These are the activations of a small network on made-up records, seen along a few directions, one row for each record.
Each row is followed by the record's values for the fields P, B, S, E.
Not every record has every field; a missing one is left out.
The largest differences between rows may come from other fields.
In the rows, 500 means zero.
Strong random noise was added to every row along 14 fixed directions; ignore it. To show where, here is one row again and again, with new noise each time:
[468 435 451 546 478 613 353 194 410 616 445 528 423 767 351 298 323 554
 441 445 371 575 634 727 483 332 422 175 421 592 528 335 521]
[349 561 230 512 492 615 550 426 332 661 739 356 484 361 459 418 373 391
 511 478 617 359 694 442 648 337 469 507 676 589 579 480 567]
[453 467 589 456 531 383 542 398 317 510 221 360 269 601 541 511 610 392
 588 427 521 658 449 552 451 916 448 581 686 455 589 641 701]
[367 663 592 515 918 724 393 497 496 376 377 352 595 846 359 488 256 691
 329 471 426 618 525 541 723 617 720 492 492 865 694 436 562]
[235 587 481 463 537 488 374 556 515 347 523 513 414 489 504 477 326 496
 394 458 485 440 540 617 454 468 542 419 506 726 468 465 560]
[491 432 706 538 379 307 544 238 497 455 276 644 489 485 429 388 481 506
 601 316 313 611 548 612 265 505 367 106 439 200 455 324 471]
[644 532 373 458 503 442 602 499 529 612 625 375 612 351 279 396 495 560
 563 558 589 375 546 356 632 369 513 403 593 638 736 489 559]
[217 424 439 414 458 608 194 543 612 575 267 346 422 608 573 586 316 696
 171 418 438 511 464 741 574 331 299 513 136 537 405 387 465]
[475 465 399 623 550 701 759 516 165 401 575 375 552 446 707 474 626 765
 741 490 417 628 595 487 613 526 442 600 520 484 508 617 689]
[593 538 480 462 530 441 744 317 422 593 486 324 573 451 354 404 559 323
 678 484 602 447 640 353 618 674 510 591 832 358 654 524 502]
[560 499 650 378 491 541 381 557 580 742 613 492 180 495 401 808 296 276
 242 366 403 732 339 327 469 548 525 358 245 710 633 449 438]
[331 510 432 536 370 496 552 408 512 468 593 622 422 491 632 549 480 296
 509 413 494 415 734 532 371 479 455 383 628 172 358 405 385]
[323 612 310 587 516 405 380 440 545 435 514 572 571 536 643 421 621 851
 142 365 624 362 649 622 540 418 471 292 729 399 361 276 543]
[198 533 533 481 646 667 578 540 337 392 447 303 503 533 595 504 175 314
 714 509 421 463 619 486 488 511 418 651 502 526 567 598 561]
[883 312 425 332  65 362 630 615 694 492 742 474 354 230 598 596 793 732
 449 646 527 450 326 444 444 362 332 499 389 640 476 579 471]
[629 570 523 528 583 416 593 656 544 426 646 679 478 627 437 537 551 384
 619 564 479 493 611 351 384 587 624 349 604 520 575 548 522]

[659 502 504 514 543 403 555 461 493 702 669 652 601 683 310 368 395 252
 656 553 433 435 720 325 388 361 365 393 531 322 472 421 369]
P=p1, B=b2, S=s2, E=e1
[619 467 499 432 464 481 408 543 532 428 668 445 335 564 672 509 428 559
 392 682 549 402 345 478 391 474 417 580 614 800 553 599 562]
P=p1, B=b1, S=s2, E=e1
[599 572 507 383 535 561 651 530 706 400 622 320 651 582 435 505 471 488
 467 612 572 420 590 370 670 549 566 701 673 554 564 481 322]
P=p2, B=b2, S=s1, E=e1
[291 455 374 603 571 689 472 454 235 683 623 474 487 553 600 468 143 386
 656 473 373 434 697 457 407 178 255 381 371 385 539 478 563]
P=p1, B=b1, S=s2, E=e1
[589 544 531 506 423 525 685 371 776 306 588 609 812 396 360 425 554 525
 583 533 478 326 683 509 580 358 678 442 570 274 440 334 199]
P=p2, B=b2, S=s2, E=e2
[321 652 522 537 816 510 472 701 470 295 500 485 793 750 737 349 288 745
 381 538 513 261 656 478 459 329 351 635 656 622 264 433 515]
P=p1, B=b2, S=s2, E=e2
[521 335 442 447 268 571 589 268 496 556 528 579 342 585 352 440 440  33
 877 631 394 380 743 628 367 501 481 523 486 266 511 607 350]
P=p1, B=b2, S=s2, E=e1
[301 464 430 441 364 602 428 379 608 287 369 395 503 570 481 381 441 456
 566 605 523 424 579 807 550 488 589 550 532 505 499 504 429]
P=p2, B=b1, S=s1, E=e1
[557 607 735 538 786 450 575 155 382 380 269 416 844 758 217  29 268 622
 623 460 431 516 569 571 532 478 503 344 752 716 569 334 535]
P=p1, B=b1, S=s1, E=e2
[448 632 494 696 673 442 480 524 385 558 586 727 496 500 440 533 536 379
 550 394 475 588 602 379 431 587 715 262 589 317 583 453 545]
P=p2, B=b1, S=s2, E=e1
[408 484 331 470 238 574 605 548 522 606 713 611 478 140 368 622 709 375
 535 370 489 555 651 545 689 422 611 638 281 338 266 460 319]
P=p2, B=b2, S=s2, E=e1
[503 451 547 468 418 247 430 751 672 482 359 407 583 234 607 595 473 649
 502 550 547 424 266 356 339 344 312 331 340 336 713 520 575]
P=p2, B=b1, S=s2, E=e1
[540 456 340 488 355 430 402 563 587 605 592 574 261 507 575 663 643 529
 318 487 580 517 482 487 426 523 507 272 521 451 611 494 572]
P=p2, B=b2, S=s1, E=e1
[603 716 420 684 770 445 583 422 535 564 595 687 908 609 255 314 649 699
 403 377 568 443 776 375 707 441 705 355 732 316 433 242 394]
P=p2, B=b1, S=s1, E=e2
[433 408 474 378 419 578 357 268 493 638 377 203 326 434 482 548 412 663
 247 450 484 558 329 620 661 519 390 612 388 665 621 473 526]
P=p1, B=b2, S=s1, E=e1
[477 656 435 701 648 605 545 542 241 454 859 727 502 446 538 476 560 606
 470 389 466 653 581 429 549 480 705 393 601 694 401 454 588]
P=p1, B=b1, S=s2, E=e1
[217 421 269 515 190 538 337 227 442 447 433 504 191 416 587 477 748 432
 399 451 586 539 556 927 577 720 583 653 599 330 299 522 478]
P=p1, B=b2, S=s1, E=e1
[676 545 410 612 591 631 576 680 391 635 859 667 562 411 377 531 441 451
 647 550 456 540 539 292 530 251 649 335 366 692 615 531 540]
P=p1, B=b1, S=s2, E=e2
[609 385 592 502 402 705 601 372 652 442 513 370 381 493 856 827 403 453
 431 554 508 492 344 363 386 522 497 395 562 236 769 506 391]
P=p1, B=b1, S=s1, E=e2
[509 425 393 406 481 616 413 657 480 713 545 297 539 444 445 487 302 490
 519 617 513 406 443 462 617 220 315 680 237 705 544 577 521]
P=p2, B=b1, S=s2, E=e2
[524 719 669 519 587 353 681 437 622 136 747 700 705 153 381 441 510 724
 443 388 448 379 485 406 499 484 792 344 696 731 453 344 435]
P=p1, B=b2, S=s1, E=e2
[464 453 466 573 511 758 495 212 386 738 416 412 485 750 583 543 453 476
 345 342 480 667 644 552 637 489 411 436 519 214 460 327 394]
P=p2, B=b1, S=s2, E=e1
[267 625 605 474 723 600 601 477 452 424 503 259 759 280 461 471 166 569
 531 406 430 421 523 367 648 377 477 666 476 572 584 427 452]
P=p2, B=b2, S=s2, E=e1
[316 435 437 520 376 549 533 467 369 373 410 374 538 408 606 400 572 561
 656 523 479 586 498 675 562 527 388 740 438 390 349 569 519]
P=p1, B=b1, S=s1, E=e1
[419 627 448 580 552 186 347 792 539 402 574 786 577 470 543 408 633 518
 420 514 609 410 493 462 307 457 509 416 585 499 296 483 565]
P=p1, B=b1, S=s1, E=e1
[426 498 235 513 429 438 379 807 444 659 618 561 345 370 454 620 710 366
 536 560 612 487 534 485 573 547 549 690 379 496 456 680 599]
P=p2, B=b1, S=s2, E=e1
[329 490 391 441 412 287 217 301 463 639 293 493 388 667 526 259 519 398
 248 448 696 305 559 767 424 553 275 621 768 475 216 429 528]
P=p1, B=b1, S=s2, E=e2
[651 477 167 542 468 437 344 401 405 925 595 368 493 581 435 326 598 619
 270 546 757 414 496 435 633 333 321 382 696 536 631 426 640]
P=p1, B=b1, S=s1, E=e1
[551 426 656 417 346 233 448 821 575 602 480 616 381 235 637 704 502 583
 388 362 404 577 281 347 234 352 222 338 143 478 377 488 552]
P=p2, B=b1, S=s2, E=e2
[676 333 360 380 243 481 499 259 498 566 426 332 462 461 320 254 649 576
 592 651 588 436 438 738 632 450 430 634 547 689 528 573 535]
P=p1, B=b1, S=s1, E=e2
[547 410 437 461 435 325 469 514 266 558 386 482 286 435 445 365 628 551
 659 539 501 515 401 623 417 601 405 504 502 759 530 699 821]
P=p1, B=b2, S=s1, E=e2
[632 390 402 473 317 501 463 264 452 625 511 408 484 599 534 262 493 464
 495 610 610 390 514 626 481 355 307 507 679 521 436 472 478]
P=p1, B=b1, S=s1, E=e2
[563 510 565 541 477 425 589 676 569 184 564 744 466 664 703 558 662 482
 626 617 455 448 582 527 283 640 577 516 606 414 324 604 468]
P=p1, B=b1, S=s1, E=e2
[620 521 527 408 590 319 363 366 594 773 244 247 633 526 298 364 457 605
 272 458 667 414 367 436 639 484 357 510 619 525 668 388 535]
P=p2, B=b1, S=s2, E=e2
[392 447 360 619 565 789 542 372 266 726 567 398 473 689 619 529 386 221
 630 505 487 578 701 442 572 490 410 663 533 197 504 533 439]
P=p2, B=b1, S=s1, E=e1
[499 485 467 498 379 715 654 255 491 439 568 523 449 444 451 559 701 406
 514 429 480 598 615 639 707 690 766 705 565 420 360 488 331]
P=p2, B=b2, S=s2, E=e2
[281 327 267 385 259 480 352 509 568 469 347 362 290 454 609 497 474 319
 641 704 576 179 554 764 396 466 362 708 474 389 522 710 554]
P=p2, B=b2, S=s2, E=e2
[429 306 444 418 168 668 461 344 621 495 465 379 327 294 530 576 292 227
 661 625 502 400 397 654 403 294 490 337 335 445 737 558 433]
P=p1, B=b1, S=s2, E=e2
[470 531 494 400 604 430 316 594 554 799 343 420 461 501 305 596 480 478
 250 381 559 526 431 478 671 547 480 617 325 586 486 462 492]
P=p1, B=b2, S=s2, E=e2

Which values does each new row have?
[420 444 214 570 421 492 331 447 520 391 410 512 510 596 414 299 703 656
 577 685 589 354 595 819 578 505 615 539 560 493 547 585 576]
P=p1, B=b1, S=s2, E=e1
[470 391 376 597 373 345 521 418 249 569 480 603 470 464 551 269 601 402
 809 550 490 432 614 604 311 447 272 464 576 261 385 583 632]
P=p1, B=b2, S=s2, E=e1
[543 513 670 388 537 278 446 666 966 261 167 507 691 530 397 585 526 654
 455 585 505 338 378 510 426 560 553 381 386 336 644 452 404]
P=p1, B=b2, S=s1, E=e2
[293 601 458 487 495 739 443 377 713 109 644 548 511 583 563 544 455 561
 314 566 512 383 591 724 622 571 818 632 634 652 405 431 298]
P=p1, B=b1, S=s1, E=e1
[388 551 515 524 575 372 372 707 398 797 484 641 596 640 351 374 397 245
 499 382 459 622 644 427 447 368 270 562 281 377 162 411 406]
P=p2, B=b1, S=s1, E=e1
[647 336 542 502 397 631 457 460 509 675 488 536 393 571 517 607 422 358
 562 548 397 576 422 495 405 379 432 442 239 423 546 536 418]
P=p1, B=b1, S=s2, E=e2
[737 382 426 390 423 590 633 495 533 700 507 271 637 431 242 471 640 441
 672 632 520 551 488 433 796 510 476 897 330 484 558 607 356]
P=p1, B=b2, S=s2, E=e1
[359 577 581 477 713 452 404 395 555 278 138 269 681 794 613 306 451 751
 331 528 627 416 456 664 571 693 424 673 799 544 477 453 562]
P=p1, B=b1, S=s1, E=e2
[618 583 498 413 576 455 525 689 603 931 671 552 541 508 258 657 409  66
 397 413 569 488 631 149 598 445 475 616 404 395 420 432 280]
P=p2, B=b2, S=s1, E=e2
[428 448 495 632 489 617 533 542 311 678 529 470 324 382 741 805 531 434
 512 356 429 762 426 344 461 599 450 426 338 141 611 528 549]
P=p1, B=b1, S=s1, E=e1
[364 426 395 464 427 889 537 433 283 585 645 320 422 565 537 508 417 290
 598 537 458 659 591 618 726 502 473 957 364 617 320 607 386]
P=p1, B=b1, S=s2, E=e1
[496 351 473 325 306 645 394 508 668 332 502 374 400 543 459 485 482 616
 481 702 381 475 413 768 583 435 492 803 200 809 407 609 385]
P=p2, B=b2, S=s1, E=e1
[343 459 347 591 497 707 489 458 356 402 434 509 404 579 656 542 572 561
 577 525 498 487 593 705 545 551 624 501 515 469 510 596 616]
P=p1, B=b1, S=s2, E=e2
[603 359 438 403 170 339 542 318 620 464 290 414 281 180 445 552 804 536
 544 504 620 440 330 672 506 682 581 397 590 444 692 599 625]
P=p2, B=b2, S=s2, E=e2
[466 468 511 449 493 484 491 363 385 588 364 403 270 650 488 479 501 248
 551 499 551 575 495 555 465 776 497 558 672 513 566 601 600]
P=p2, B=b2, S=s1, E=e2
[472 443 489 439 379 458 450 617 388 796 558 589 510 422 349 394 404 361
 517 387 400 593 562 510 478 217 270 492 141 583 193 429 447]
P=p2, B=b2, S=s1, E=e2
[255 562 432 488 527 554 385 312 325 648 446 464 328 394 348 482 435 232
 436 343 574 520 541 649 640 662 636 648 581 599 433 507 541]
P=p1, B=b1, S=s2, E=e2
[734 618 487 552 545 527 666 416 434 440 952 658 578 664 464 322 528 641
 412 491 469 561 661 358 496 411 538 334 769 772 379 351 457]
P=p2, B=b2, S=s1, E=e1
[306 548 466 567 495 355 607 562 547 326 356 548 669 363 615 500 614 595
 594 418 527 382 639 503 423 516 477 376 599  99 479 441 513]
P=p2, B=b2, S=s2, E=e1
